These are the activations of a small neural network, seen along a few directions. Each row is one input.
In each table, some parts of the input vary, and every possible input appears once, in random order.
A made-up example of a description, with smaller parts first: one of 5 places around a ring, together with either a single point or (one of 2 separate values, together with one of 4 places along a line) or one of 11 places around a ring.
Shared parts are said once, and a part with two or three values counts as separate values.

Other details of the inputs vary at random and push rows far along two fixed directions, the same in every table; ignore that.

Rows:
r1: -.11; -.10; -.16; .07; -.15; -.02; -.30; .30; -.31; -.01; -.01; -.02; -.05; .16; -.30
r2: .19; .15; .21; -.17; .46; .04; .19; -.21; .23; -.18; .03; .07; .08; -.05; .40
r3: .34; .13; .21; -.17; .50; -.10; .03; .00; .23; -.01; -.18; -.03; .09; .16; .36
r4: .27; .15; .35; .15; .39; .12; .05; -.18; .33; -.19; -.10; .10; .13; .04; .36
r5: .19; .45; .15; .13; .44; .11; .10; .01; .40; -.34; -.12; .36; .32; .10; .34
r6: -.31; .04; -.39; -.01; -.19; -.13; .09; .31; -.25; -.05; -.02; .04; .17; .00; -.12
r7: -.29; -.18; -.28; .06; -.25; .04; -.02; .30; -.34; .03; -.03; -.17; .01; -.01; -.11
r8: -.16; -.14; .00; .16; -.36; .07; -.20; .10; -.06; -.10; .07; .16; -.09; .08; -.37
r9: -.15; .18; -.35; .25; -.22; .06; -.26; .05; .18; .11; .04; .34; .01; -.21; -.40
r10: -.15; .02; -.08; .17; -.41; .20; -.08; .16; -.26; -.04; .12; -.07; .02; .04; -.26
r11: -.13; .47; -.64; .04; .13; -.08; -.22; .27; .17; .16; -.09; .40; .20; -.02; -.22
r12: .08; -.28; .34; .12; -.19; .05; -.10; -.14; -.02; -.05; -.02; -.03; -.24; .00; -.06
r13: -.24; .27; -.29; -.03; -.49; -.05; .08; .18; -.15; -.14; .06; .27; .21; .12; -.29
r14: .00; -.21; -.05; -.05; .01; .02; -.09; -.36; .10; .34; .14; -.10; -.35; -.38; -.17
r15: -.10; .43; -.26; -.11; -.25; -.05; .15; .16; .05; -.17; .04; .30; .38; .11; -.17
r16: -.12; -.61; .16; .02; -.20; -.02; .01; -.04; -.31; .29; .02; -.53; -.37; -.08; -.02
r17: .54; -.47; .72; .09; .58; .14; -.11; -.31; .02; .24; -.15; -.65; -.39; .05; .51
r18: -.16; .10; -.12; .19; -.26; .05; -.17; .19; -.06; -.26; .05; .31; .10; .06; -.33
r19: -.31; .01; -.43; .00; -.21; -.05; .04; .30; -.22; -.03; -.06; -.02; .20; .04; -.07
r20: .11; -.76; .38; .05; -.23; .05; -.31; -.06; -.43; .29; -.03; -.56; -.61; .07; -.17
r21: .23; .26; .32; -.02; .28; .01; .30; -.22; .28; -.01; .03; -.01; .14; .05; .35
r22: -.28; .03; -.28; -.22; -.26; -.10; -.01; .05; -.06; -.14; .18; .27; .05; .04; -.28
r23: .22; .10; .21; -.35; .35; -.12; .24; -.28; .29; -.12; .03; .09; .07; -.06; .31
r24: .20; .16; .21; -.21; .42; -.09; .23; -.26; .23; -.17; .07; .11; .07; -.08; .35
r25: .08; -.41; .32; .20; -.34; .23; -.09; -.16; -.30; .18; .13; -.49; -.30; -.05; -.13
r26: .18; .10; .21; -.32; .32; -.15; .29; -.30; .25; -.14; .01; .14; .02; -.03; .36
r27: .27; .14; .22; -.08; .55; -.08; .02; -.01; .23; .01; -.13; -.01; .06; .20; .39
r28: -.22; .32; -.41; -.20; -.06; -.05; .04; .11; .05; -.29; .09; .41; .33; .07; -.11
r29: -.01; -.84; .27; -.02; -.31; .00; -.03; -.10; -.40; .36; .00; -.72; -.49; -.16; -.09
r30: .26; .34; .30; .05; .31; .02; .28; -.19; .20; -.09; .02; -.01; .19; .01; .35
r31: -.30; -.07; -.53; .08; -.19; -.08; -.04; .08; -.10; .40; -.02; -.07; -.08; -.29; -.24
r32: .10; -.55; .43; .14; -.32; .12; -.24; -.16; -.13; .07; .04; -.28; -.39; -.06; -.24
r33: .26; .40; .07; .10; .36; .04; .19; -.36; .43; .28; -.01; .01; .06; -.25; .27
r34: -.15; .11; -.32; .06; -.08; .07; -.28; .44; -.21; -.11; -.07; .12; .12; .23; -.21
r35: -.31; .25; -.49; -.18; -.13; -.25; .24; .31; -.07; -.12; -.12; .28; .33; .10; .03
Each input here is: one of 5 separate values, together with either a single point or one of 6 places along a line.
The inputs of r26 and r20 match in every part but the choice among 5 separate values. If r14 is changed in the same way as r26 into r20, which row does it become?
> r11
Which other rows does r7 become when the choice among 5 separate values takes its other values? List them by row number.
> r2, r5, r10, r34

Rows:
r36: -.36; .36; -.62; -.08; -.28; -.07; -.02; .29; -.04; -.14; .05; .44; .30; .02; -.32
r37: -.09; .27; -.27; -.01; .09; -.07; .07; .08; .12; -.01; -.02; .20; .19; -.04; .01
r38: .06; -.82; .42; .15; -.33; .16; -.20; -.31; -.35; .41; .14; -.68; -.70; -.25; -.23
r39: -.10; -.59; .07; .14; -.41; .09; -.23; -.06; -.38; .34; .12; -.44; -.48; -.17; -.36
r40: .07; .12; .16; -.10; .19; -.05; .11; .16; -.01; -.28; -.11; .07; .22; .28; .25
r41: -.31; .21; -.37; -.04; -.35; -.04; -.09; .49; -.26; -.39; -.02; .33; .35; .33; -.27
r42: .40; -.82; .95; .13; .07; .20; -.08; -.32; -.27; .15; -.01; -.82; -.58; .06; .29
r43: .05; .24; -.07; -.01; .22; -.05; .14; -.07; .23; .01; -.05; .14; .14; -.07; .18
r44: -.31; .24; -.38; .00; -.38; -.01; -.09; .50; -.22; -.39; -.01; .36; .38; .32; -.29
r45: .18; .27; .12; -.07; .38; -.06; .24; -.22; .35; -.01; -.03; .11; .15; -.09; .34
r46: .05; .25; -.06; -.11; .19; -.07; .16; -.10; .21; -.03; -.01; .15; .16; -.06; .16
r47: -.27; -.18; -.14; .19; -.70; .16; -.39; .28; -.38; -.18; .13; .12; -.10; .20; -.67
r48: .03; .24; .04; .09; -.04; .09; -.09; .12; .09; -.31; .00; .31; .19; .19; -.08
r49: .24; .18; .32; .02; .29; .03; .01; -.04; .22; -.26; -.06; .16; .13; .18; .25
r50: .21; .21; .12; -.10; .49; -.10; .24; -.19; .32; .04; -.11; .04; .11; -.06; .45
r51: .11; -.25; .21; -.03; .12; .01; .04; -.22; .01; .17; .02; -.25; -.24; -.13; .14
r52: -.09; .28; -.30; -.06; .09; -.09; .07; .10; .08; -.02; -.02; .20; .20; -.02; .01
r53: .23; .24; .12; -.07; .48; -.07; .23; -.20; .33; .04; -.10; .05; .11; -.09; .43
r54: .12; .24; -.05; -.08; .38; -.07; .15; -.06; .23; .05; -.09; .06; .15; -.05; .29
r55: -.41; -.09; -.53; .05; -.59; .00; -.25; .31; -.33; .12; .08; .07; -.03; -.02; -.59
r56: .21; .22; .06; -.12; .53; -.10; .22; -.13; .31; .08; -.12; .01; .13; -.04; .45
r57: -.13; .26; -.17; .06; -.24; .06; -.18; .27; -.04; -.35; .02; .40; .24; .22; -.28
r58: .02; -.19; .04; .06; .00; .03; -.06; -.08; -.04; .21; .00; -.22; -.16; -.13; -.02
r59: .22; .21; .16; -.15; .45; -.10; .27; -.23; .34; .01; -.06; .05; .12; -.07; .43
r60: .33; -.66; .65; .12; .12; .13; -.02; -.47; -.07; .42; .02; -.69; -.62; -.26; .20
r61: .17; .24; .03; -.11; .48; -.11; .22; -.11; .28; .04; -.09; .05; .14; -.04; .40
r62: -.45; -.11; -.50; .06; -.66; .02; -.23; .25; -.32; .03; .15; .13; -.05; -.05; -.64
r63: -.20; -.55; -.01; .10; -.61; .09; -.23; -.05; -.40; .25; .17; -.33; -.44; -.16; -.53
What do these inputs look like to the network?
> one of 4 places along a line, together with either one of 2 separate values or one of 5 places along a line
The inputs of r54 and r58 match in every part but the place on the line of 4. If r53 is changed in the same way as r54 into r58, which row does it become?
> r43
Which other rows agree with r38 in the place on the line of 4? List them by row number.
> r39, r42, r47, r55, r60, r63
Which other rows does r44 become when the choice among 2 separate values takes its other values? List them by row number.
> r48
Which other rows does r41 become when the choice among 2 separate values takes its other values? List them by row number.
> r57
